125,128,125,106,103
121,134,126,116,148
135,152,148,142,138
out 148

124,149,138,115,149,129,145
140,122,123,136,122,140,125
119,147,138,136,142,126,130
out 138

149,113,118,102,102,106,114
153,128,116,121,128,157,104
138,156,106,105,108,108,121
out 106

113,132,117,125,123,155
122,117,157,127,136,117
113,126,134,123,132,152
out 134

103,144,146,126
127,111,154,150
145,127,146,134
out 146

126,129,123,127,128
133,124,142,132,124
119,135,101,120,134
out 101

135,103,123,127,142,123,140
120,130,99,118,127,131,144
138,140,123,111,134,139,147
out 123

143,116,149,129
129,125,129,127
113,138,106,126
out 106

141,125,120,157,130,128,124
136,134,123,116,125,122,126
107,125,142,109,127,122,135
out 142
---
Input:
[[135 109 109 143 114]
 [106 117 117 140 147]
 [154 139 137 117 115]]
Output: 109

Input: [130 120 154 127 134 117]
Output: 120

Input: [109 130 110 112 103]
Output: 130

Input:
[[121 128 132 120 127 127]
 [147 129 115 152 129 132]
 [126 127 129 128 128 128]]
Output: 128

Input: [109 100 130 114]
Output: 100

Input:
[[132 124 138 123 105]
 [123 141 103 129 148]]
Output: 124

Input:
[[138 127 150 117 116 142]
 [117 126 143 125 112 130]
 [139 130 154 128 122 123]]
Output: 127

Input:
[[130 121 121 115 126 121 140]
 [121 127 127 109 127 116 140]
 [133 113 113 130 151 141 118]]
Output: 121

Input:
[[124 147 146 130 132 119 133]
 [154 113 109 131 132 109 145]]
Output: 147
---
[ 99 125 142 144 145 147 138]: 147

[[141 127 139 125 120 156]
 [133 127 129 126 127 137]]: 127

[134 141 151 132 157]: 132

[[128 120 134 126]
 [120 130 117 122]
 [137 112 153 133]]: 153

[126 130 137 135 153 136 109]: 136

[115 129 137 102 126]: 102

[[ 98 144 137 144 132 133 128]
 [107 133 139 125 145 156 134]]: 156
---
[108 106  99 104] gives 108, 99

[140 147 137 115 142  98 102] gives 147, 98

[151 118 146 135] gives 151, 118

[[149  99 123 129]
 [100 153 117 104]] gives 153, 99

[[114 126 106 152 112 130 109]
 [108 150 148 132 147 108 140]
 [110 144 141 136 140 111 130]] gives 152, 106

[148 125 113 147 115 134 104] gives 148, 104
---
[[132 113 123 107 131]
 [104 152 103 140 149]
 [138 111 128 132 104]] >> 103

[[129 139 114 127 123]
 [132 117 136 103 133]
 [138 117 145 135 128]] >> 136

[[107 110 119 100 131]
 [127 127 129 127 128]
 [118 116 156 121 115]] >> 129

[[104 140 139 129 143]
 [124 144 126 131 123]
 [132 105 126 129 143]] >> 126

[[105 131 110 128 121]
 [106 132 110 125 121]
 [152 130 140 115 131]] >> 110

[[130 136 137 131 125]
 [124 132 134 153 117]
 [137 128 126 115 138]] >> 134

[[148 113 134 117 122]
 [126 131 149 144 144]
 [136 122 128 121 124]] >> 149

[[158 128 135 142 126]
 [139 129 125 133 141]
 [142 129 123 128 143]] >> 125
---
[111 120 114 114 144 106] -> 114
[131 100 112 132 134 146 155] -> 112
[102 154 123 116 129 120 157] -> 123
[135 150 118 144 131 154] -> 118
[139 100 133 118 144 119 135] -> 133
[123 122 116 104 122 142 132] -> 116
[125 101 114 137 114] -> 114
[132 122 127 115 120 151 124] -> 127
[152 125 118 155 100] -> 118
---
Input: [133 139 140 150 134 124]
Output: 139

Input:
[[153 144 129 106 129]
 [106 139 107 120 129]]
Output: 144

Input:
[[119 148 128 113 138]
 [119 149 128 112 139]]
Output: 148

Input:
[[156 128 114 134 128 137 142]
 [100 128 142 122 128 119 114]]
Output: 128

Input: [140 109 157 113 155 103 119]
Output: 109

Input:
[[127 127 104 109 127 129]
 [129 128 135 132 129 128]
 [115 109 120 123 118 117]]
Output: 127

Input: [104 130 120 133 102 130]
Output: 130

Input: [146 133 141 154 143]
Output: 133
---
[128 120 139 137 120 105] ==> 139
[103 143 109 109] ==> 109
[130 130 121 114 101] ==> 121
[116 152 126 111 144] ==> 126
[127 109 131 132 152 151] ==> 131
[111 150 129 146 114 155] ==> 129
[138 105 130 143 119] ==> 130
[124 133 119 106 121] ==> 119
[146 138 147 150 148 128 137] ==> 147
---
[[134 122 134 156]
 [105 135 105 111]
 [121 119 121 155]] result: 156, 155

[[120 118 133 129 132 124 138]
 [128 117  99 112 108 113 123]] result: 138, 133

[[130 123 102 129]
 [124 125 151 129]
 [129 127 122 129]] result: 151, 130

[118 153 138 131 152] result: 153, 152

[[127 119 149 116 147]
 [ 99 131 130 142 125]
 [108 134 110 144 134]] result: 149, 147

[[114 137 132 103 122]
 [116 150 106 100 118]] result: 150, 137

[143 157 146 134] result: 157, 146

[[137 136 132 112 154 118 120]
 [124 129 125 121 138 115 128]
 [139 136 123 128 135 118 130]] result: 154, 139

[126 147 124 120 149] result: 149, 147
---
[[129 121 132 125 128 133 130]
 [138 101 144 115 130 147 136]] Out: 132

[118 155 116 128] Out: 116

[103 126 110 105 123 135] Out: 110

[[156 126 113 146 112 124]
 [116 107 109 158 131 140]] Out: 113

[[118 154 135 110 139 119 129]
 [125 135 130 123 131 125 128]] Out: 135

[133 134 130 132 122 137 154] Out: 130

[124 127 139 112 100 115 125] Out: 139

[[144 134 118 106]
 [119 152 128 151]] Out: 118
---
[[139 126 130 121 125 138 117 128 141]
 [122 130 131 137 131 122 134 127 120]
 [142 140 128 131 132 144 108 137 126]
 [144 141 133 143 141 140 113 139 111]
 [140 127 139 135 134 145 108 130 134]
 [116 116 143 141 137 133 118 123 133]
 [149 153 111 130 127 124 136 141 104]
 [127 131 123 125 118 119 146 135 123]] yields 104

[[137 121 127 119 136 148 129 144 140]
 [135 121 127 115 141 148 125 148 139]
 [141 122 126 127 124 147 135 132 144]
 [140 122 126 125 130 147 134 137 143]
 [134 120 127 111 144 148 123 152 137]
 [134 120 127 111 144 147 123 152 137]
 [139 122 126 123 132 147 132 140 142]
 [135 121 127 114 142 148 125 150 138]
 [141 122 126 127 127 147 135 135 144]
 [136 121 127 117 139 148 127 147 139]] yields 144

[[120 122 149 134 127 134 126 137 122 128 130 133 126 145]
 [131 131 125 127 143 136 125 134 129 146 143 126 129 137]
 [138 126 118 136 120 115 132 140 136 122 125 126 127 113]
 [125 122 125 134 113 126 131 127 122 111 113 132 122 122]
 [127 135 109 125 134 114 125 116 140 129 131 125 130 116]
 [129 130 124 128 116 120 123 150 143 131 126 126 133 128]
 [129 134 125 131 116 123 126 148 142 136 123 122 130 132]] yields 128

[[110 137 128 127 129 120 149 127 118]
 [141 120 128 129 128 132 112 125 136]
 [140 118 128 128 128 132 120 127 142]
 [112 133 128 127 128 122 151 129 125]
 [115 141 128 130 129 120 130 121 107]
 [137 115 128 127 127 130 128 128 148]] yields 107

[[142 153 122 120 121 131 116]
 [127 135 116 115 122 156 144]
 [131 126 126 128 144 122 121]
 [127 128 129 133 129 130 119]
 [115 139 143 122 118 123 102]
 [133 131 128 121 134 123 123]
 [127 137 134 123 128 137 117]] yields 123

[[127 125 119 133 112 133 113 121 132 120]
 [128 136 124 126 119 119 123 125 137 137]
 [125 121 134 119 150 122 137 129 121 122]
 [126 127 133 133 130 124 133 135 125 139]
 [128 122 133 142 120 133 128 128 120 129]] yields 139

[[121 129 133 128 124 130 124 130 129 132 133]
 [126 128 127 134 118 150 124 141 134 124 129]
 [128 128 129 127 133 122 131 126 130 129 132]
 [129 128 128 128 130 125 130 127 127 128 127]
 [133 127 124 127 133 124 131 125 128 126 127]
 [128 128 128 127 130 124 129 126 127 129 127]
 [124 129 133 125 132 118 129 125 130 133 135]
 [128 129 130 124 136 111 132 120 125 132 130]] yields 135

[[128 134 126 117 124 136 124 127 128 127 141 126 128 128 127]
 [129 131 129 121 129 131 128 128 130 129 123 131 126 128 125]
 [126 125 123 126 131 133 139 128 130 128 120 123 121 129 126]
 [124 129 130 126 134 127 122 128 129 127 114 128 141 124 135]
 [132 113 135 149 129 106 120 121 128 130 121 139 125 124 128]] yields 135
---
Input: array([126,  99, 119, 116, 152, 126])
Output: 126
Input: array([135, 124, 118, 102, 116, 122])
Output: 122
Input: array([140, 153, 121, 108, 145])
Output: 145
Input: array([124, 107, 132, 117, 157])
Output: 157
Input: array([145, 142, 116, 140, 152, 141, 130])
Output: 130
Input: array([111, 148, 135, 107, 134])
Output: 134
Input: array([105, 118, 114, 122, 101, 136])
Output: 136
Input: array([114, 115, 148, 122, 106, 138])
Output: 138
---
[[131 131 119 124 127 131 118]
 [143 143 113 109 133 123 109]
 [138 128 149 124 131 126 155]] -> 109

[113 132 109 107 135 117 140] -> 107

[[151 141 154 131 150]
 [136 109 129 140 135]
 [145 113 120 133 108]] -> 129

[113 114 121 153 107 154 128] -> 153

[107 128 134 138 139 129 136] -> 138

[120 150 127 120 129] -> 127
